[[ 1.32  2.58  0.09 -0.40 -0.02  0.83 -1.41 -1.00  0.68  0.20]
 [ 0.65 -1.03 -2.91  0.27 -0.15 -0.04 -0.42  3.29 -2.24  0.33]
 [ 0.59 -1.62 -0.88 -0.50 -0.42  5.47  0.84 -0.53  0.89 -0.14]]
The entry in the top-left corner is 1.32
Report the top entry of the column that holds the largest entry.
A: 0.83
Report the bottom-right entry.
A: -0.14
Report the top-right entry.
A: 0.20
The third largest entry -> 2.58
The entry just left of the smallest entry -> -1.03
The smallest entry in the first column -> 0.59
Report the largest entry in the last row.
A: 5.47
Report the entry just right of -0.15.
A: -0.04
The 2nd smallest entry: -2.24
Report the first entry of the smallest entry's row.
A: 0.65
The top entry of the column that holds the smallest entry is 0.09
Report the smallest entry.
A: -2.91
The entry just right of the largest entry: 0.84
Report the entry directly above 0.27.
A: -0.40
The entry just left of -0.14 -> 0.89
The entry directly below the smallest entry is -0.88
The entry just right of -0.50 -> -0.42
The entry directly below -0.40 is 0.27
Report the smallest entry in the last row.
A: -1.62

Read these off the grid that follows. Counting starts at 1.
1) Find the entry directly below 1.46.
2) Find the entry just right of 2.11.
3) Find the entry at row 2, column 1.
4) Find the entry at row 3, column 1.
5) Find the entry just right of 4.52.
6) Find the entry just right of the largest entry.
7) Find the entry in row 1 and column 3.
8) Find the entry at row 1, column 1.
 0.38  -1.87   2.22  -3.64  -1.65  -0.41  -1.90   0.46  -1.23  -2.94   0.44  -1.88
 2.85   3.03  -3.22   2.41  -1.49  -2.51   2.84   1.09  -3.93   1.58  -1.37   4.08
-2.69  -4.70   3.43  -1.19   0.30   4.00  -3.04  -2.11  -2.44  -3.04  -0.61  -1.94
-3.16  -4.51   4.48  -0.03   1.11   2.83  -3.24   0.83   1.92   0.46   4.01  -2.59
-2.10   4.92  -2.65   4.52   2.82   3.34   3.76  -3.16   2.41   4.86  -3.21   4.36
-0.67   1.55  -4.90   4.33   0.32  -0.24  -1.18  -0.71   2.16   2.49  -0.41   3.45
-4.90   5.15  -3.42   4.40   1.87   4.34   3.28  -3.26   4.02   4.41  -3.32   4.62
-1.25   3.91  -2.23   5.01   0.14   4.21   3.79  -2.50   3.56   4.48  -3.68   4.95
-2.27  -4.18   3.00   0.20  -3.98  -0.56  -3.20   1.81   2.05   1.50   0.74  -0.35
-4.27   3.41   4.03   4.25   2.13   4.03   2.33  -2.60   4.10   4.59  -2.40   4.13
-1.54   1.03   1.73  -0.46  -2.91  -2.24  -0.52   2.18   2.37   2.85  -2.70   1.09
-3.45  -3.61   3.73  -1.92   2.11   2.05  -3.48   0.23  -1.59  -3.39   1.07  -1.40
-1.55   0.93   2.77  -0.02   0.28  -2.29   1.29   1.16   2.34   3.51   1.46  -1.96
-2.77  -2.95   1.39  -3.55   1.24  -1.19  -3.59  -0.44   3.25   1.22  -1.59  -3.32
-4.52  -0.65   3.07  -2.50   3.49   3.28  -0.20  -1.85   0.53   0.37   1.14  -3.93
1) -1.59
2) 2.05
3) 2.85
4) -2.69
5) 2.82
6) -3.42
7) 2.22
8) 0.38
